These are the activations of a small neural network, seen along a few directions. Each row is one input.
In each table, some parts of the input vary, and every possible input appears once, in random order.
A made-up example of a description, with smaller parts first: one of 8 places around a ring, together with either a single point or one of 9 places around a ring or (one of 3 separate values, together with one of 6 places along a line).
Shared parts are said once, and a part with two or three values counts as separate values.

Other details of the inputs vary at random and push rows far along two fixed directions, the same in every table; ignore that.

Table:
r1: [ -8 -14 -26  -2   0  15   8 -12   0   0 -27   9  -3  22   2 -21 -32]
r2: [ -3  -8 -25   1   8  18   1 -16  -6   8 -24  12   8   8  -1 -32 -35]
r3: [ 12  -6 -11  -7   5 -21  10  29  -4 -15  14   7 -12   7  16  11  15]
r4: [  2  -9   3  11  -7   3 -12  33 -14 -28  25   7 -24 -37  -1 -12  18]
r5: [ 12 -14 -23  -7   4 -25  13  29 -14 -23  17  14 -12   6   7  -1   4]
r6: [ 10   6 -11   2  11 -18   3  30  -2  -5  19  14 -13   3   8   8  12]
r7: [-19   6  22   2 -19  19 -17 -37  21  26 -18 -21  14  14  -6  13 -24]
r8: [ 15  -2   1   2  11 -26   4  19 -16 -22  21   7   2 -11 -11  -6  23]
r9: [ -6  27  36  -2   2   3   5 -12  24  21   3 -19   5  -5  -2  31  38]
r10: [ 10 -13  -7 -13   8 -26  10  27  -4 -21   6  12 -17   3 -12   6   9]
r11: [ -3 -12   6   0 -14   3  -3  30 -12 -32  17   0 -25 -32   6  -4  24]
r12: [ 14  -5   1 -11  15 -27   0  27 -12 -16  17  11  -4 -12 -10  -2  11]
r13: [-22  15  17   3 -14  30  -8 -37  32  39 -25 -19   9  17   1  17 -16]
r14: [ -4  21  30 -11 -10  -3  -1  -7  18  25  12 -23  11  -7  10  40  23]
r15: [ -5 -22 -24  -1 -11   3   0 -11 -11 -11 -18   5   5  19  -1 -23 -36]
r16: [  1 -11 -13  -2   6  16   0 -18  -5   9 -25  11   7   7 -11 -25 -34]
r17: [  2 -11 -26  16  -1  13   1 -28 -21  -7  -9   4  18   6   1 -38 -30]
r18: [ -9 -14 -35   4  -1  16   7 -12  -6  -1 -25   9   0  24  12 -23 -36]
r19: [ -2 -18 -26  10  -6   5 -10 -13 -12  -4 -13  10   8  15  -7 -31 -45]
r20: [-17   9  23   1 -14  29  -9 -41  29  39 -28 -17   8  17  -9  17 -22]
r21: [ 17  -2   1   0  22 -18  11  18 -10 -16  11  16  -8  -8 -18  -9  22]
r22: [ -9  26  26  -9  -1   3   1  -4  23  31   2 -18   5  -4  12  39  26]
r23: [-14  14  15   0 -18  30 -11 -42  17  37 -21 -25  25   8  18  13 -18]
r24: [ 15   8 -10   7  18 -16   9  21 -15 -16  18  12  -3  -7   5  -7  24]
r25: [ -6  19  28  -3 -14  -5  -5  -5  25  24  15 -21   3   2   7  44  19]
r26: [  0 -11 -28  14  -4  15  -8 -16  -7   5 -14   7   8  18  11 -26 -42]
r27: [ 14  -2   0 -10   9 -29   1  28 -11 -12  20   9  -1 -11  -6   3  16]
r28: [ 13  -7  -4  -4  13 -27   0  28  -2 -13  15  16 -16  -3 -18   5   8]
r29: [ 15  -5  -2 -12  17 -26   3  26  -8 -13  12  14  -7 -13 -15   1  12]
r30: [ -7  29  29  -9  -5   5  -2  -6  21  30   4 -20   8  -3  16  40  25]
r31: [ -4 -19 -18  -4  -1  14   7 -15  -1   0 -29   9  -4  22  -8 -19 -34]
r32: [ -6  20  45  -3  -5  -3  -5 -17  17  12   7 -26  12  -8 -10  31  31]
r33: [ 15  -3   0   1  18 -23   6  15 -12 -22  13  12  -4 -12 -20  -7  20]
r34: [ -6 -11 -33   4  -5  17   5 -13  -9  -3 -23   8   2  24  16 -23 -37]
r35: [ -6   0 -21  16   6  20   3 -27 -11   4 -18   4  13   8   4 -30 -22]
r36: [ 19   3  -6   6  16 -20   7  21 -15 -18  23   8  -1  -9   6  -4  26]
r37: [  3  -5   8   3  -4   4  -9  30 -17 -25  22   3 -15 -47   2 -12  24]
r38: [-12  11  38 -16 -15  -6  -2  -5  25  12   0 -25  -1   7  -1  44  20]
r39: [ -7 -14  -6  25 -13  35 -11 -14 -26 -27  -4  -1   2 -34  -1 -48 -11]
r40: [-12  24  25  -1  -5   2  -2  -2  29  30   5 -16  -3   5   9  43  23]
Each input here is: one of 4 places along a line, together with either a single point or one of 9 places around a ring.
Changing only the place on the line of 4 turns r26 into r3. The same change can be made to r20. Which row results?
> r31
Changing only the place on the line of 4 turns r8 into r15. The same change can be made to r33. Which row results?
> r10
Change only the place on the line of 4 in r7. List by row number the other rows that result.
> r12, r32, r38
Which other rows agree with r2 in the place on the line of 4? List them by row number.
> r12, r14, r16, r22, r23, r27, r29, r30, r37
Change only the place on the line of 4 in r1. List by row number the other rows that result.
> r2, r9, r13

Table:
r41: [-11 -11 -21   5  -2  28  -6 -25  -6   6 -30   5   8   9  -5 -31 -42]
r42: [-18   7  23  -6 -21  13 -10 -14  17  13  -7 -20   4  -3   4  21   2]
r43: [ 22  -5 -13   0  23 -30  10  32 -22 -28  23  18  -5 -10  -3 -12  23]
r44: [-10  -4   2   2  -6  22  -3 -23   9  11 -23  -3   1   7  -9  -7 -20]
r45: [ 18  -2 -18   4  23 -27   9  46 -15 -24  26  25 -21 -12   0 -12  24]
r46: [ -9  -7 -24  10  -1  30   0 -28  -8   4 -27   4  10  11   5 -32 -34]
r47: [ -7   9  18  -1 -13   2   1   1   9   1   6 -17  -2  -5  13  20  21]
r48: [-15  -2   5   6 -23  34 -11 -34   5  18 -21 -19  12   4  14  -4 -28]
r49: [  1  -5   6   1  -1  -3  -1 -12   0  -1  -5   0   5   2 -16  -7  -7]
r50: [ 12 -23 -37   6  16 -11   1   7 -33 -28  -6  27   2   1 -15 -50 -33]
r51: [ 17  10   0 -26  22 -52  18  44  19   8  23  10 -15  27   5  50  32]
r52: [  9   0  -4   3   6  -7   2   0  -9  -4   6   5   8  -6  -4 -11   1]
r53: [-11  -6 -12  11 -16  19  -9 -15  -4   1  -7  -3   5   2  11 -15 -22]
r54: [ -3  31  46  -2  -5  -6  -4  -6  22  21  17 -26   7  -9   1  49  41]
r55: [ 15 -19 -14  -6   8 -23   4  41 -17 -34  21  18 -23  -9  -9  -6  10]
r56: [-12  28  42  -7 -10  13  -2 -13  31  35   3 -25   3  -9   8  46  32]
What is each input in this table made of?
> either a single point or (one of 3 separate values, together with one of 5 places along a line)
Change only the choice among 3 separate values in r45. List by row number the other rows that result.
> r53, r54

Table:
r57: [-17  11  33   3 -17  24  -9 -43  17  21 -19 -28  19   2  -7  13  -2]
r58: [ 15 -10 -10  -6   8 -32   9  47 -13 -33  28  15 -24 -10   2   6  28]
r59: [ 16   1  -1  -4  10 -34   3  51  -6 -20  37  13 -22 -16   4  17  35]
r60: [  0  14  13   0  -2   2  -4 -11   5  16   4 -11  14  -4   8  13   8]
r61: [ 12 -17 -43   8  17   5   7   2 -30 -18  -9  26   3   2   4 -49 -28]
r62: [  0   5  11  -8  -5 -17   5  24   6  -9  19  -6 -12  -4  11  26  30]
r63: [-10  19  32   5 -12  16  -9 -31  20  28  -3 -24  17  -3  -1  22   8]
r64: [ 11 -15 -42  14  13  -2   0   1 -30 -17  -2  22   8   4   2 -48 -32]
r65: [-19  -4   8   4 -23  33 -18 -39   8  20 -24 -15  14   1  -3  -9 -38]
r66: [-23   5  30   0 -28  27 -12 -34  21  19 -20 -28   7   3   1  19  -7]
r67: [ -3  16  36  -3  -6  -4   2  -7  16   9   9 -20   4  -6  -5  31  33]
r68: [  5 -15  -2  -7  -1 -13   0  20 -10 -22   8   8 -12 -12 -11  -6   3]
r69: [  1  -2 -11  -3   0   4   4  13  -4  -4   1   6  -8  -2  14  -2   1]
r70: [ 20   5   4  -2  24 -29  12  42  -8 -20  30  16 -17 -19  -8   6  45]
r71: [ -2 -16 -40  17   6  26   1 -27 -22  -7 -27  16  11  10  -1 -54 -47]
r72: [ -7  -1   3   4   0  20  -5 -25  -1   8 -18  -2  11  -6 -13 -18 -16]
r73: [  2  -3 -15 -17  10 -19  13 -11  17  20 -21   6   5  49  -4  17 -26]
r74: [  9  12  22   0   9 -17  -4  16   3  -2  21  -2  -2 -17 -10  16  31]
r75: [-11   1  12   4 -15  18 -14 -16   9  11  -8 -11   3  -2   1   3 -13]
r76: [ 16   3 -15 -18  23 -41  14  23  12  13   5  19  -6  37  -6  24  -3]
r77: [-22   4  11   7 -21  39  -7 -36  17  23 -25 -18   6   7   6   2 -19]
r78: [ -8  17  25  -3  -8   1   1 -15  14  12   3 -22  11   1   6  26  22]
r79: [ 11   2   3  -2  10 -21   8  19  -7 -17  18   4  -5  -7  -4   7  27]
r80: [ 17 -24 -48   4  11 -12   1  31 -32 -29   9  31 -10  -2   9 -40 -25]
r81: [-12  -5  -2   6 -10  26  -7 -16   3   4 -19  -3  -2   0   0 -13 -20]
r82: [  4   2   2   4  11   1   1   3  -5  -6   0   6  -2 -10  -9 -11   8]
r83: [  2 -17 -34   8   4   8   3   9 -17 -18  -7  19 -11   2   5 -32 -23]
r84: [ -9  10   9   1 -13   5  -7  -2  11  12   5 -12   2   0  14  18   4]
r85: [-18  14   8   8 -10  33  -4 -43  12  27 -24 -18  20   9   9  -1 -14]
r86: [ 22   1   0 -10  18 -37  13  41 -13 -25  31  10  -9 -13   1  10  40]
r87: [ -4  13  41  -9  -5  -6  -2  -7  14   8   7 -20   6 -14 -14  29  30]
r88: [ 14 -21 -58  -8  30 -20  19   9  -9  -1 -23  39  -5  48  -6 -28 -48]
r89: [ -4 -24 -38  16  -8  25  -9 -20 -19  -7 -20  13   5  10   1 -50 -57]
r90: [-15   5   0   3 -12  21  -2 -13  10  13 -12 -10   1   6  15   5  -7]
r91: [  9  19  24  -2   7 -21   1  18   8   4  27  -7  -2 -14   0  31  41]
r92: [  0 -14 -12  -1   2   5  -2  10 -10 -13  -5  12 -10 -10  -8 -21 -12]
r93: [  7 -11 -13  -6  -1 -12   6  23 -11 -19  10   7 -10  -2  10  -2   4]
r94: [  0  14  31  -4  -1  -4  -8  -6  10  13   9 -13   9 -16 -13  18  18]
r95: [ -7   5  24  -4 -15   1  -1   1  14   3   6 -16  -7  -3   2  26  20]
What is each input in this table made of?
> one of 3 separate values, together with either a single point or (one of 2 separate values, together with one of 6 places along a line)
Changing only the choice among 3 separate values turns r73 into r76. The same change can be made to r79. Which row results?
> r91
Which other rows agree with r82 in the choice among 3 separate values? List them by row number.
> r61, r69, r70, r71, r72, r77, r81, r83, r85, r88, r90, r92
